These are the activations of a small neural network, seen along a few directions. Each row is one input.
In each table, some parts of the input vary, and every possible input appears once, in random order.
A made-up example of a description, with smaller parts first: ring(8) and (point or (values(2) and line(4)) or line(9)).
Shared parts are said once, and a part with two or three values counts as separate values.
(in the rows, 128 means zero)

A family of inputs:
x1: [144 126 111 121 122 123 144 157 136 125 110 128 147 102 182 121 163 111]
x2: [177  95 107 148 122  86 114 125  98 149 141 128 134 107  94  90 128 110]
x3: [ 51 153 179 184  88 176 140  48 119  24 174  81 133 171  56 125  88 205]
x4: [138 144  94 104  93  78 127 170 156 143 129 130 142 129 151 106 157 118]
x5: [174 103 105 177 149 135 124 138 117 143 127 113 161 103 108 131 121  98]
x6: [137  90 105 159 167 153 107 101 117 157 104 139 125 112 132 149 101  91]
x7: [140 100 113 139 166 137 101 118 116 175 111 144  99 130 103 147  94 122]
x8: [175 105 152 111 145 104 114 135  97 167 153 139 112 123  80 108 113 111]
x9: [ 30 202 186 142  74 169 171  86 148  12 157  90 140 184 120 140 127 223]
x10: [141 147 155  56 110  97 133 168 120 142 139 152 113 125 147 112 154 107]
x11: [119 127 113 119 160 135 137 125 155 145  88 146 122 119 203 155 148 118]
x12: [109 145 116  77 142 143 124 164 157 153 104 146 107 130 160 151 140 124]
Changing only one part turns x2 into x4. The same change can be made to x3. Which row results?
> x9
What is each input in this table made of?
> values(2) and (point or ring(5))
Which other rows does x8 become when the values(2) part takes its other values? List them by row number.
> x10

A family of inputs:
x13: [ 90 166 152  57 158 158 162 111 134 125  86 164  86 140 187 151 161 168]
x14: [193 126 105  94 120  69 105 148 104 158 157 141 134  92  90  97 149  78]
x15: [207 101 106 137 141  84 108 151 149 163 144 131 130  98 116 128 148 106]
x16: [175  99 119 138 138  97 131 198 145 188 114 127 147 112 171 113 153 117]
x17: [ 97 157 137  92  95  94 142 145 176  98 117 126  97 132 181 122 184 192]
x18: [101 151 120 100 112 100 157 144 179 117 111 119 120 147 197 114 177 196]
x19: [169 111 134  86  92  83 118 203  97 148 132 143 129 106 140  90 155  70]
x20: [127  80 118 173 149 122 110 103 135 151 146  92 128 147  65  88  99 183]
x21: [186 116 137 109 186 113 121 102  98 195 109 168 109 116 137 162 112  82]
x22: [ 60 194 153 144 112 209 151  87 141  87 138 100 160 169 100 188  78 142]
x23: [119  87 161 131 183 160 121  62  87 154 126 142  89 147  71 126  72 151]
x24: [188 112 111 126 135  68 109 154 133 160 159 144 130 103 103 116 148  74]
x25: [126 122 101 106 140 156 102 190 138 184 104 149 148 135 185 171  89  37]
x26: [212 107  89 162 147  78 135 147 148 182 126 127 144 113 123 131 129 110]
x27: [ 99  78  83 199 146 178  97  65  91 112  89 115 131 119  96 122  77 117]
x28: [136 106 130 126 103 111 100 106  82 117 160 113 107 132  33  65  98 148]
x29: [139  81 131 168 117 126 105 108 123 128 148 107 100 131  48 100  98 187]
x30: [135  88  91 155 145 149 113 151 114 154  77 146 154  77 210 135 134  48]
x31: [174  92 135 126 118  96 117 196 148 167 126 128 121 104 166 109 157  99]
x32: [ 91 164 132  71  95  90 129 160 156  91 132 147 103 138 176 109 185 170]
x33: [ 75 153 136 195 128 200 162  57 116  40 117  95 169 129 129 148 117 130]
x34: [157 133  70 124 148 153 108 140 140 189 103 141 141 126 121 188  76  37]
x35: [124  97 130 146 125 121  95 120 107 129 155 117 105 130  32  84 116 162]
x36: [108 156 164 177 122 141 177 108 144  71 166  74 168 164  96 132 136 204]
x37: [ 82 110  95 154 138 188  90  92 119 162 126 122 118 161  66 160  41 119]
x38: [165  92  62 176 139 140 113  99 115 151  89 161 155  82 162 150 119  48]
x39: [ 94 182 125  45  82  94 141 152 138  84 131 142 105 127 159  90 189 160]
x40: [ 58 146  78 122 122 163 143 106 148  80  73 146 130 116 224 142 166 126]
x41: [103 168 193 146  96 125 151 106 125  56 182  95 140 150  86 118 134 178]
x42: [104 184 190 127  65 117 161  95  99  45 182  96 144 149  78 108 134 172]
x43: [ 99 173 207 134 161 181 176  59 103  77 151 128 129 162 110 164 107 178]
x44: [157 110 161  87 195 129 123 158 103 187 106 164 116 116 185 142 131  75]
x45: [114 155 185 165 100 136 161 106 147  50 171  77 143 149  96 134 131 197]
x46: [162 106 139 107 116  88 110 210 123 166 132 147 129  96 145 107 167  93]
x47: [ 51 176  99  72 113 165 134 139 173 114  97 148 121 163 196 179 111 126]
Changing only one part turns x30 into x38. The same change can be made to x16. Which row results?
> x26
What is each input in this table made of?
> ring(5) and (values(3) or line(4))
Which other rows does x37 become when the values(3) part takes its other values? List them by row number.
> x23, x27
Start at x16 and move only the line(4) part, one step at a time. The first step leads to x31. Which rows follow, in order?
> x46, x19
Which other rows does x24 become when the ring(5) part takes its other values? List them by row number.
> x32, x35, x41, x46

A family of inputs:
x48: [101 131 138 151 144 175 154  69 123 103 108 122 135 145 156 146 103 146]
x49: [101 154 170  96 140 116 164 100 130 102 127 136  97 148 158 125 146 186]
x50: [199  86  84  89 160  79 112 188 142 211  78 175 130  83 235 126 170  50]
x51: [109 177 194  82 128 127 160 109 119  85 141 135 105 143 140 148 144 165]
x52: [ 90 189 169  67 121 136 151 131 135  99 150 132 111 156 118 138 129 165]
x53: [174  75 102 168 154 103  93 112 107 170 156 109 118 129  42  95  94 153]
x54: [100 151 162 145 154 183 159  94 110  95 119 129 141 137 132 175 111 122]
x55: [178 114  83  64 145  97 101 224 140 215 100 174 143  87 200 138 157  21]
x56: [ 83 177 123 111  65 117 143 155 170  67 140 101 134 147 148 122 175 190]
x57: [ 75 126 121 153 136 173 132  87 131 102 104 126 118 148 139 149  96 165]
x58: [171  84  58  86 159  92  99 207 151 226  74 169 127  83 222 125 167  62]
x59: [165 101  55  73 151  93  89 229 140 216  75 171 125  88 199 136 165  41]
x60: [122 188 167 120  75 109 177 143 142  55 146 113 145 145 170 128 183 167]
x61: [174  93 135 149 127 117  92 128  93 150 169 116 123 125  27  99  83 101]
x62: [115 168 156 136  96 101 175 138 162  73 129 114 145 138 179 106 182 191]
x63: [ 86 150 135 132  64 107 149 137 163  69 122 112 119 137 173 100 183 192]
x64: [ 60 138 120 134 132 187 130 110 124 112 105 124 127 138 116 155 101 135]
x65: [198  90 155 165 154 109 116 121  92 159 179 109 134 120  33 117  94 113]
x66: [200 101 104  82 160  91 118 207 134 202  96 176 133  76 214 143 169  16]
x67: [ 75 170 144  77 116 126 135 129 138  94 123 136  88 162 124 131 131 179]
x68: [121  86  95 189 134 144 106  81 119 133 122 108 135 124  93 122  94 126]
x69: [ 82 156 150 134 112 187 130  96 124  94 129 133 124 140 117 158  92 115]
x70: [160  86 106 153 135 117  87 133 111 169 163 117 125 132  28  95  86 130]
x71: [114 112  91 167 119 149 109 104 104 133 120 122 146 126  77 127  91 114]
x72: [186  63 134 169 161 104 108  99  95 153 164 109 120 111  51  95 105 138]
x73: [151  95 123 201 154 139 132  78 123 129 126 104 144 131  95 137  98 122]
x74: [150 122 139 182 150 157 130  89 108 130 153 109 167 126  90 140  95  96]
x75: [123 120 130 172 114 159 103  94 110 129 146 113 151 120  74 126  85  80]
x76: [ 82 153 149  88 122 131 137  99 152 110 122 134  93 147 138 121 136 203]
x77: [ 94 185 148 105  59 114 149 152 148  54 154 112 139 146 153 119 174 158]
What is each input in this table made of?
> ring(5) and (point or line(5))
Changing only the ring(5) part turns x63 into x60. The same change can be made to x58. Which row results?
> x66
Which other rows agree with x56 in the ring(5) part? List them by row number.
> x59, x64, x67, x70, x71

A family of inputs:
x78: [188 107  96 172 122 150  98 151 107 166 158 112 188 115  77 120 111  35]
x79: [ 46 192  85  85  64 143 144 121 169  77 124 100 115 149 154 103 146 184]
x80: [192 121 163  82 182 115 133 157 133 221 146 132 120 141 131 136 127 133]
x81: [109 149 169 126 140 199  74  73 113 103 174 122 115 170  45 174  63 119]
x82: [ 65 219 159  43  98 138 144 130 143  79 135 150 121 160 145 159 144 147]
x83: [ 93 130  47  63  84  97 130 201 165 158  98 130 125 106 176  98 168 113]
x84: [100 123 111 113 190 192 151  97 118 170  45 187 122 146 223 210  90  60]
x85: [154 160 105 100  83  74 138 196 158 116 135 127 154  93 187 126 177  43]
x86: [110 133 130 156 149 140 131  98 190 110 157 106 122 149  85 123 130 242]
x87: [ 79  88  42 153 184 194 124 100 161 151  40 150 129 119 216 177 109  97]
x88: [112 146 193 164  82 115 163 123 132  48 138 118 146 116 152 126 165 172]
x89: [ 92 204 142 129  43 104 150 136 136  48 135 113 170 158 168 145 160 138]
x90: [106 157 201  75 119 126 163 102 129  82 133 162  91 146 135 137 140 181]
x91: [140 151 171 182 123  99 183  94 143  85 153  64 160 164 120 132 111 177]
x92: [ 64 126 140 142  90 119 135 122 149  80 116 123  90 129 148 102 143 231]
x93: [168 128 114 101 154 159  77 136  93 212 152 148 127 143  74 134  80  55]
x94: [ 60 116  97 178 110 185  79  85 129 116 151  89 135 169  47 111  72 160]
x95: [179 108 138 140 115  69 155 176 125 124 111 143 145 102 175  92 188  82]
x96: [207 104 146 162 148  76 156 168 147 170 141  99 178 106 133 121 144 119]
x97: [115 143 178 105 164 138 124  69  58  94 152 136 111 151  73 122 101 173]
x98: [129  83  76 153 146  92  97 135 101 190 115 140  99  84 103  62 130 122]
x99: [127  74 109 123 102  73 120 189 151 164  90 145  79  84 169  87 160 146]
x100: [184  81 145  84 184 122 102 126  73 160 134 158  88  98  97 137 133  85]
x101: [ 92  96 120 156 141 160 108  70 121  64 132 108  94 115  64 102 118 195]
x102: [127 124 169 197 105 119 150  88  65  59 144  95 148 114  92 112 109 156]
x103: [169  88  96 138 157  92 111 161 187 200 124 125 117 105 107 108 150 162]
x104: [139  64  59 148 122 132  54 152 136 190 129 127 130 101  72 110  81  88]
x105: [165 141 150  55 155 109 139 159 104 179 115 170  94 135 167  97 175 105]
x106: [131 114  81 185 157 175 167  93 119 130  57 143 174 122 246 203 108  53]
x107: [184  86 120 162 147  93 129 129  72 144 134 119 163  85 115  91 146  74]
x108: [145 156 199 114 161 153 157 104 132 116 161 125 108 176  96 176 116 215]
x109: [126 131 147 211  95 175 113  95 118  61 176  89 160 148  60 159  72 104]
x110: [127 180 127  27 108  93 122 188 147 160 118 169 106 125 172 134 157  58]
What is each input in this table made of?
> values(3) and (point or (values(2) and line(5)))
Changing only the values(3) part turns x81 into x94. The same change can be made to x90. Which row results?
> x92
Which other rows does x109 become when the values(2) part takes its other values? List them by row number.
> x78
Which other rows does x105 become when the values(3) part takes its other values? List them by row number.
> x95, x99
